Each row below holds a small network's activations on one input, seen along a few directions.
Each table varies a few parts of the input and shows all the possible inputs, shuffled.
Descriptions start from the smaller parts, as in this example, which fits no table here: values(2) and (point or ring(11) or (line(4) and ring(5))).
Shared parts are said once, and a part with two or three values counts as separate values.
(in the rows, 128 means zero)

Other details of the inputs shift rows strongly along two fixed directions, in all tables alike. That doesn't count.

Rows:
row 1: [ 84 143  84  95 199 141  55 165  38 137  96 236 127 150 134 123]
row 2: [167  95 157 149  82  98 183  82 227 122 175  64 182 131 123 120]
row 3: [ 92 122  78 116 186 169  67 177  47 141  87 222 132 157 169 114]
row 4: [ 92  81  60 141  83 178 110  85 159 150 174 222 167  88  66 104]
row 5: [160 106 165 144  95 128 196  92 223 124 157  38 141 116  98 101]
row 6: [168 178 200 137 157 102 144 173  74 103  76  66  70 155 207 169]
row 7: [161 170 197 142 140  65 128 177  79 114 113  91 103 199 203 204]
row 8: [ 74 123  60 128 114 183 124  88 174 136 160 196 136  66  30  93]
row 9: [ 92 150  82 134 140 156  56 189   8 162  71 208 151 106 160 149]
row 10: [ 88 125  77 109 186 171  76 168  31 134  79 200  78 129 138 114]
row 11: [173 160 184  91 203  72 131 156  86 103  89  44  86 174 157 138]
row 12: [164 185 156  96 200  67 155 160  87 115 106  55  82 164 182 147]
row 13: [157 160 183  96 203  59 141 153  88 102  88  50  86 167 166 144]
row 14: [145 147 164 166  55 133 201 101 211 102 173  67 119 102  97 160]
row 15: [181 168 201 141 144  85 128 164  74 109  94  87 115 175 222 181]
row 16: [171 121 137 149  81 100 202  91 224 139 190  68 179 128 143 123]
row 17: [158 130 132 150  88 122 218  94 230 133 176  44 138 105 121 110]
row 18: [163 121 157 122  89  61 181  78 230 122 184  78 173 112  96 142]
row 19: [161 132 180 106 180  73 145 151  75 107  84  46  77 171 186 144]
row 20: [ 83  95  88 119 100 176  80  82 168 139 173 215 182  97  27  82]
row 21: [ 73 128  63 167  55 194 130 114 146 160 134 173 160  25  52 113]
row 22: [169 154 160 120 194  90 170 173  96 117  82  53  85 171 206 144]
row 23: [171  90 151 133  69  75 182  81 212 127 179  77 162 112 119 146]
row 24: [177 175 159  96 189  45 139 158  84 121 123  80 124 188 200 157]
row 25: [ 89 158 107 140 137 187  42 168  35 132  43 205  74 131 142 123]
row 26: [ 73 117  92 114 192 189  63 175  51 126  70 188  97 136 141  91]
row 27: [ 69 121  89 160  49 207  93 108 152 128 170 233 163  97  70 129]
row 28: [ 65 114  70 116 108 177 108  93 178 131 152 193 136  58  32  94]
row 29: [ 78  94  78 123 100 165  84  81 171 134 173 215 180  90  37  93]
row 30: [ 75  83  65 130  84 189 110  94 170 138 150 191 126  56  48  94]
row 31: [158 143 166 109 185  87 154 175 103 113  76  52  86 160 204 145]
row 32: [173  95 170 144  83 107 184  85 223 129 175  62 183 138 116 111]
row 33: [ 81  66  78 136  79 178  90  80 156 141 169 213 172  93  57  93]
row 34: [175 111 139 140  70  83 197  78 204 142 197  75 165 123 128 135]
row 35: [ 91 148 112 139 138 181  24 150  27 151  65 222 117 149 160 145]
row 36: [165 100 150 142  79  91 189  93 233 127 172  71 177 118 132 133]
row 37: [143 147 173 175  55 111 197 102 219 117 178  60 111 113  93 169]
row 38: [102  98  99  98 170 165  30 162  24 137  91 219 123 162 135 105]
row 39: [179 130 187 102 179  82 139 157  74 113  85  43  76 176 176 136]
row 40: [ 82 135  71 104 180 175  72 171  28 142  90 197  79 130 146 105]
Description of these inputs: values(2) and (point or line(4) or (values(3) and line(5))).
- Which other rows does row 29 become when the line(5) part takes its other values? List them by row number. => row 1, row 18, row 20, row 24
- Which other rows does row 8 become when the values(2) part takes its other values? List them by row number. => row 1

Rows:
row 41: [ 73 128  78  92 208 176  37 184  14 133  72 225 102 149 143  98]
row 42: [180 137 176 113 153  62 170 129 145 114 131  50 126 165 169 149]
row 43: [112 113 106 120 120 141 120 107 148 133 145 152 141 109  87 107]
row 44: [160 136 156 111 154  80 155 128 129 118 127  72 114 152 151 138]
row 45: [112 142 119 152 101 153 114 138 111 133 124 160 128 115 135 146]
row 46: [116  94 100 141  72 154 166  63 235 136 194 130 165  80  48  88]
row 47: [ 86 116  97 172  49 194 114  95 172 141 161 189 151  75  65 122]
row 48: [165 147 168  99 187  69 138 159  82 114  96  71 100 173 182 146]
row 49: [108 117 109 116 143 144 111 126 129 127 130 155 131 119 106 107]
row 50: [115 119 110 107 169 138  99 149  83 129 102 153 118 139 141 112]
row 51: [170 133 177 177  36 107 211  78 234 124 179  46 147  96 106 158]
row 52: [102  96  94 136  83 159 135  77 204 136 176 164 166  86  53  96]
row 53: [118 136 129 157  86 154 132 125 139 129 131 137 121 109 117 143]
row 54: [ 79 120  84 166  59 199 115 107 162 145 153 192 147  68  68 119]
row 55: [152 142 152 101 181  83 119 157  79 119 103 104 109 171 175 142]
row 56: [ 67 126  71  92 211 181  22 187   4 137  68 243 106 154 145  99]
row 57: [163 156 171 152 105  93 163 137 131 124 123  71 122 139 168 171]
row 58: [110 142 123 149 107 160 102 143  98 130 110 160 118 120 130 142]
row 59: [ 92 136 108 149 108 178  83 148  86 133 111 194 119 117 127 138]
row 60: [175 106 157 138  80  85 209  69 237 126 182  41 163 109 102 124]
row 61: [171 147 166  94 213  68 130 179  54 114  75  68  87 193 216 147]
row 62: [ 89 106  86 120 124 166 107 111 147 133 145 178 136 102  79  95]
row 63: [166 157 174 152  98  93 171 129 145 125 128  64 122 132 163 167]
row 64: [103  84  86 140  71 165 140  71 211 143 182 161 173  78  51  91]
row 65: [116 114 113 120 129 137 121 113 149 128 140 144 140 114 100 108]
row 66: [165 141 163 107 164  73 144 139 112 119 116  78 117 164 163 145]
row 67: [150 119 140 115 142 100 143 128 133 125 131 101 134 146 148 128]
row 68: [192 137 183 115 148  54 183 126 151 115 136  31 129 169 176 147]
row 69: [172 146 169 101 187  71 140 157  88 116  95  67 108 179 191 141]
row 70: [ 62 147  75 134 149 203  45 181  28 141  77 242  99 119 138 128]
- What is each input in this table made of? => line(5) and (values(2) or line(4))
- The inputs of row 61 and row 64 match in every part but the line(5) part. If row 53 is changed in the same way as row 61 into row 64, which row does it become? => row 47
- Which other rows agree with row 54 in the line(5) part? List them by row number. => row 41, row 48, row 49, row 50, row 51
- Which other rows does row 45 become when the values(2) part takes its other values? List them by row number. => row 59
- Start at row 68 and move only the line(5) part, one step at a time. The first step leads to row 56. Which rows follow, in order? => row 69, row 41, row 46

Rows:
row 71: [158 170 179 114 164  72 125 163  69 102  95  81  80 169 178 181]
row 72: [ 96 142 117 112 175 158  37 180  19 130  76 218 113 164 158 136]
row 73: [104 127  87 112 185 162  73 185  18 143  58 180  98 142 184 121]
row 74: [155 130 155 153  78 111 166  97 198 129 161  86 168 124 124 143]
row 75: [ 87  78  73 106 128 183  78 100 135 138 151 209 146 113  70  63]
row 76: [176 150 182 130 154  79 140 169  89 122  97  71 119 180 220 165]
row 77: [ 77 106  93 137  89 180  67 113 126 132 144 229 154  99  71 120]
row 78: [156 110 135 118 115  83 183  94 203 126 186  86 166 126  98 122]
row 79: [ 63 108  75 128 120 211 100 117 151 130 121 181 102  73  40  80]
row 80: [164 155 167 111 172  73 133 153  73 123  87  81 105 165 179 153]
row 81: [ 79 153  92 124 182 178  53 193  17 134  73 212  82 141 165 128]
row 82: [ 67  95  76 128 127 209  96 109 150 128 132 196 133  81  58  68]
row 83: [147 119 126 110 127  83 178  90 213 123 177  91 154 117 106 114]
row 84: [150 118 149 133  88  92 163  88 175 124 157  87 147 102  93 141]
row 85: [155 107 146 162  67 122 182 103 195 133 160  90 159 123 140 138]
row 86: [151 117 134 146  88 115 183  98 185 140 154  77 152  97 121 124]
row 87: [150  97 139 124 111 100 167  86 195 130 177  90 163 136 104 113]
row 88: [ 74 114  71 152  85 208 113 122 136 141 143 202 123  83  87 110]
row 89: [141 151 145 153  85 122 170 106 185 123 163  89 134 108 106 139]
row 90: [174 162 165 114 175  70 145 159  83 124  85  54 112 166 197 154]
row 91: [165 179 182 120 173  76 133 164  74 112  92  78  78 178 189 174]
- What is each input in this table made of? => values(2) or line(4) or (values(3) and line(5))
- List by row number the other inputs of the same sort as row 87. => row 75, row 78, row 83
